[129 128 128 147 121 151 147 139 140 132 129 133 126 109 130]
Which number is the median entry? 130
The entry just right of 126 -> 109
Which number is the entry just right of 133? 126
Which number is the entry just right of 151? 147
Which number is the entry just right of 121? 151

[[121 129 134 120 126 117 136 126 111 139 109 138 129 116 114 144]
 [146 113 116 143 149 127 144 130 132 145 143 122 149 145 142 111]
 [139 135 109 136 111 143 112 146 116 140 115 109 110 147 108 107]
 [137 116 122 107 146 145 118 125 123 130 115 124 129 143 115 113]
 [132 141 126 142 124 112 126 118 125 128 143 147 114 121 108 123]
 [124 122 138 126 108 117 137 134 126 128 134 143 125 132 114 118]
 [110 123 113 136 140 135 130 145 127 143 114 109 144 148 140 142]
 [144 116 111 113 120 113 118 122 139 138 135 126 137 135 114 108]]
Rows and columns are numbered from 1.
The entry in row 1 and column 2 is 129
The entry at row 2, column 1: 146
The entry in the top-right corner?
A: 144
The entry at row 3, column 1 is 139
The entry in the bottom-right corner -> 108
The entry in the top-left corner is 121
The bottom-left entry: 144
The entry in row 1 and column 3 is 134
The entry directly below 141?
A: 122

M =
125,126,125,143,141,128,118,133,119,120,122,122
127,118,121,124,124,118,137,125,136,130,134,139
120,119,120,127,128,130,125,138,135,121,139,140
127,117,117,124,124,119,136,126,137,130,136,139
131,123,126,140,137,116,130,121,121,129,118,122
132,131,127,111,114,129,137,124,137,137,136,134
136,137,137,128,128,125,131,118,121,135,117,117
132,123,128,139,136,113,133,118,122,130,116,122
128,118,121,126,126,116,138,122,134,131,131,137
138,137,118,121,121,128,127,121,124,139,131,119
134,124,122,140,137,112,131,116,119,132,117,119
132,125,124,140,136,116,129,120,120,130,119,120
123,134,151,127,129,138,128,132,129,122,120,128
116,118,136,137,137,130,126,138,131,114,126,138
136,138,134,129,128,128,128,119,120,135,119,115
132,124,124,138,135,116,130,120,122,130,120,122
Counting starts at 1.
The entry in row 1 and column 1 -> 125
The entry in row 3 and column 1 is 120
The entry at row 1, column 3?
Answer: 125
The entry in row 2 and column 1?
Answer: 127
The entry in row 1 and column 2 -> 126
The bottom-left entry?
Answer: 132
The entry in the bottom-right corner?
Answer: 122
The entry just left of the largest entry is 134
The bottom entry of the column that holds the smallest entry: 138
The entry just right of the smallest entry?
Answer: 114
The bottom entry of the column that holds the largest entry?
Answer: 124
The top-right entry?
Answer: 122
The entry in row 2 and column 3 -> 121

Questions about the matrix below.
1) Which number is the entry directly above 145?
2) Which number is the smallest entry in the last row?
3) Which number is the entry just right of 107?
4) Which number is the entry directly below 123?
5) Which number is the 4th entry, reading row by row?
6) Which number is the 5th entry from the end, reading row by row?
7) Which number is the third-last entry, reading row by row?
[[144 127 140 110]
 [145 123 107 151]
 [131 124 120 151]
 [108 128 122 136]]
1) 144
2) 108
3) 151
4) 124
5) 110
6) 151
7) 128

Read these off the row that follows.
1) Find the entry just left of the centre entry.
2) Find the entry just left of 138.
3) Find the entry just right of the centre entry.
array([130, 115, 121, 138, 103, 127, 137, 123, 132])
1) 138
2) 121
3) 127

Questions about the grid below. Rows and columns are numbered from 1.
1) Find the entry at row 1, column 2.
2) Find the entry just left of the largest entry.
3) Find the bottom entry of the column that holds the smallest entry.
4) Find the entry in row 1 and column 3.
5) Find the entry at row 1, column 1.
6) Find the entry in row 3 and column 1.
7) Find the entry in the bottom-left corner.
8) Find the entry in row 2 and column 3.
[[142 132 111 135 117 120 130 125 139 118 137 130]
 [127 136 112 124 141 122 127 141 137 125 128 123]
 [147 120 139 131 144 128 143 134 122 138 136 124]
 [142 126 152 125 133 127 143 125 117 138 129 127]
 [140 143 149 124 122 117 143 140 126 125 117 123]]
1) 132
2) 126
3) 149
4) 111
5) 142
6) 147
7) 140
8) 112
